Each row below holds a small network's activations on one input, seen along a few directions.
Each table varies a few parts of the input and shows all the possible inputs, shuffled.
A made-up example of a description, with smaller parts first: line(4) and (point or line(9) or (values(3) and ring(5))).
Shared parts are said once, and a part with two or three values counts as separate values.

Table:
r1: [ 20  -4 -17   6  37 -30 -18 -32 -15  18 -10   1   2]
r2: [-107  -24   29  -51  -48   29  -12   60   56   41  -34   22  -31]
r3: [-62 -25  16 -22 -70  47 -47  84  61  44 -17 -38 -45]
r4: [-18  -3  13  -7   6   7  20 -51 -15 -31   2  24  -2]
r5: [  7  -3  -6   5  48 -15  -2 -38 -26  17  -4 -15 -14]
r6: [-83 -21  13 -38  -8   5 -36  76  46  94 -43 -21 -41]
r7: [ 36  -6 -12  24 -24   9 -31 -23  -2 -30  13 -17   0]
r8: [ 27  14 -12   4  40 -29  24  15 -20  20   0  -4  17]
r9: [ 49   9 -16  23 -25   3 -21   8   4 -24  17  -6  22]
r10: [ 42  12  -7  21 -16   9  12  23  -5 -25  23 -21  17]
r11: [ 27   7   2  24 -11  21  10  -1 -11 -28  28 -34  -7]
r12: [ -5  -3   1  -6  -4  -9   3 -45  -4 -30  -5  39  13]
r13: [ 11   9  -3   7  50 -17  22 -10 -24  19   4 -16  -7]
r14: [  3  12   8  -7   3  -8  44   1  -8 -26   6  33  28]
r15: [-14   8  16  -4   9   4  44 -24 -14 -29  10  23   5]
r16: [ 33  11 -21   6  33 -37  -9   0 -11  24  -6  12  23]
r17: [  9  11  -2  -6  -6 -15  11 -14   1 -24  -1  49  34]
r18: [ 24  -5  -1  22 -14  24 -15 -28 -13 -32  20 -32 -15]
What is each input in this table made of?
> values(3) and (point or ring(5))
The inputs of r16 and r9 match in every part but the values(3) part. If r6 is changed in the same way as r16 into r9, which row does it become?
> r3
List by row number the other rows that have the values(3) part in common with r2.
> r4, r12, r14, r15, r17
Start at r7 and move only the ring(5) part, one step at a time. The first step leads to r9. Which rows follow, in order?
> r10, r11, r18

Table:
r19: [ 31   8 -19   0  43 -40   2  -9 -20  21 -12  14  28]
r20: [ 48   7 -14  27 -41  11 -29   0   9 -36  21  -6  17]
r21: [ 11   3  -6   6  60 -32  22 -34 -30  15  -5  -5  -5]
r22: [ 24  22 -11   2  54 -35  30   8 -25  24   1  11  25]
r23: [-23   4  28 -14 -53  29  48 -44   5 -98  17  72  28]
r24: [ 13  -3  -9   1  54 -27   0 -45 -31  14 -11  -2   0]
r25: [ 27   7   7  24 -16  32  10 -12 -15 -40  32 -33 -10]
r26: [-43 -22   7 -18 -14  19 -32  16  18  33 -20 -23 -34]
r27: [  7  12   0   3  64 -21  29 -29 -35  17   1  -5  -3]
r28: [-30   2   8 -16 -12  11   1  70  25  42  -9 -11  -6]
r29: [-24 -12  -1 -19 -23   4 -30  53  29  40 -22  -7  -6]
r30: [ 49   9 -11  26 -33   8   4  20   2 -36  26 -18  17]
r31: [  9   0 -10   5  49 -27 -11 -53 -22  15  -7   5  -6]
r32: [-43   9  19 -36  32 -28  66 -61 -19 -31 -14 100  32]
r33: [ 44  18  -4  23 -27  19  11  26  -4 -34  31 -17  19]
r34: [-104  -12   40  -55  -40   16   32    5   35  -12  -28   76    1]
r35: [-27  -7   2 -14 -18   0  -8  66  32  41 -15 -11  -9]
r36: [ 28  11 -19   4  39 -41 -10 -17 -10  23  -8  21  21]
r37: [-28  -9  -1 -13 -26   2 -41  45  38  42 -20   1 -11]
r38: [ 28  14 -17   5  50 -46  23   3 -19  22  -6  11  24]
r39: [ 32  -9  -4  23 -27  28 -19 -29 -12 -44  20 -30  -6]
r40: [ 52   3 -14  22 -38  14 -18   8   0 -38  18 -14  22]
r41: [-45 -17  11 -14  -9  14 -10  28  21  34 -14 -28 -38]
r42: [ 30  -3   0  27 -21  22   3 -17  -9 -43  27 -34 -12]
r43: [-47 -19   6 -13 -16  17 -43   8  25  34 -18 -15 -39]
r44: [ 28  -6  -5  28 -29  26 -30 -36  -3 -43  23 -22 -12]
r45: [-47  -8  17 -16  -3  25  -1  32  14  36  -8 -27 -35]
What is each input in this table made of?
> values(3) and (point or (values(2) and line(4)))
The inputs of r36 and r20 match in every part but the values(3) part. If r32 is changed in the same way as r36 into r20, which row does it become?
> r23
List by row number the other rows that have the values(3) part in common with r45.
> r26, r28, r29, r34, r35, r37, r41, r43
Which other rows does r33 become when the values(2) part takes its other values? List them by row number.
> r25
Which other rows does r27 become when the values(2) part takes its other values? List them by row number.
> r22

Table:
r46: [ 33  10 -25   5  78 -59   4 -14 -28  42 -14   7  20]
r47: [-88 -21  28 -28 -40  38 -29  15  42  23 -22   1 -41]
r48: [ 19  28  -5  -9  54 -45  44   2 -19  17  -5  45  44]
r49: [-24   5   7 -13  51 -25  26 -75 -29  -8  -8  48   0]
r50: [ 39   3  -3  17 -47  22  18 -15  -5 -81  28  15  31]
r51: [ 67  27 -13  34 -30  10   9  23  -8 -48  38  -7  39]
r52: [ -3  -3  -6   3  77 -32  20 -57 -40  22  -8  -6 -16]
r53: [ 33  -1   5  27 -33  35  -9 -58 -11 -71  35  -4  -6]
r54: [ 53  -4  -7  40  -7  23 -14 -41 -22 -42  31 -61 -22]
r55: [-73 -20  24 -36 -56  19   0  54  48  12 -24  21 -11]
r56: [-10   8   6 -24  32 -34  52 -36 -21 -16 -16  65  37]
r57: [ 87  10 -28  47 -11  -3 -30   3 -15 -21  26 -47  15]
r58: [-29 -16  -9 -18 -18   5 -47  74  38  74 -25 -35 -25]
r59: [-62 -28  17 -21 -14  34 -37  33  21  51 -22 -46 -56]
r60: [-42   1   9 -23 -37  11  -5  92  48  46 -14   4  -7]
What is each input in this table made of?
> values(3) and ring(5)
The inputs of r53 and r57 match in every part but the ring(5) part. If r49 is changed in the same way as r53 into r57, which row does it become?
> r46
Which other rows does r54 become when the values(3) part takes its other values? List them by row number.
> r52, r59
Start at r58 and move only the ring(5) part, one step at a time. The first step leads to r59. Which rows follow, in order?
> r47, r55, r60

Table:
r61: [ 18 -10  -9  10  19  -8 -18 -26 -19   4  -7 -30 -13]
r62: [ -7   8  10 -16   2 -14  23  -8   1 -18 -11  52  34]
r63: [-108  -28   25  -38  -72   42  -31   77   62   35  -29   -1  -36]
r64: [  4  10  -8 -10  41 -36  10   2  -9  27 -17  23  31]
r65: [ -7  -1  -3   2  47 -23  20 -18 -11  17  -5  -2  -9]
r66: [ 28   7  -3  24  18  13  -8   1 -18   0  18 -39  -8]
r67: [-20  10  15 -17   4   0  42 -17 -14 -19   3  35   6]
r68: [  4 -13   6   3 -18  14  -4 -40  -9 -34   2  -6  -5]
r69: [-20  -3  16  -7   8  -1  33 -29  -2 -26   5  25  -3]
r70: [ 36   3 -10  11 -31  13   9  16   4 -38  19  -4  18]
r71: [ 48   1 -20  19   2  -8  -3  27  -9   1  13 -25  13]
r72: [ 41  13 -13  27   2 -15 -15   9  -5   5  12 -24   5]
r73: [ -8  11  -4  -8  42 -21  30  -7 -25  26  -7   8   1]
r74: [ 17   0 -21   5  26 -22 -31 -25  -8  17  -5   6   1]
r75: [  4  -4  -5   0 -13   2 -16 -38   2 -22   2  34   7]
r76: [ 28  13  -2  21 -33   8  -2  -3   7 -33  18  -3  11]
r77: [-75 -24  17 -41 -27  22 -43  88  59  95 -38 -31 -51]
r78: [ 15   7   9  15 -17  34   5 -11  -7 -37  27 -18  -1]
What is each input in this table made of?
> values(2) and (point or line(8))
The inputs of r65 and r69 match in every part but the values(2) part. If r71 is changed in the same way as r65 into r69, which row does it become?
> r70

Table:
r79: [-122   -7   35  -54  -37   20   -7   76   64   64  -36   36  -27]
r80: [ 49   0   3  30 -77  37   8   0   8 -90  37 -15  17]
r81: [ 28  21  -9 -11  77 -52  70 -68 -57 -29  -1  72  55]
r82: [ 64  19 -33  23  94 -77  26 -54 -48  11   2  21  31]
r83: [ 92   8 -23  50 -58  41 -50  18   2 -42  46 -60   4]
r84: [-83 -26  10 -40 -21   6 -51  97  54 103 -53 -32 -34]
r85: [ 47  -4  -5  40 -70  42 -25 -28   1 -84  37 -29   1]
r86: [-99 -31  21 -48 -15  19 -18  80  44  87 -42 -26 -55]
r87: [ 28  18  -5   1  84 -53  39 -99 -59 -22  -5  57  38]
r88: [ 44  28 -11  15 101 -56  53 -73 -61  -2   8  19  25]
r89: [-114  -34   23  -57  -31   21  -29   48   60   68  -45   18  -48]
r90: [ 65   7  -6  51 -48  51 -18   2  -8 -63  52 -62  -7]
The inputs of r84 and r86 match in every part but one. If r82 is changed in the same way as r84 into r86, which row does it become?
> r88
What is each input in this table made of?
> values(3) and line(4)
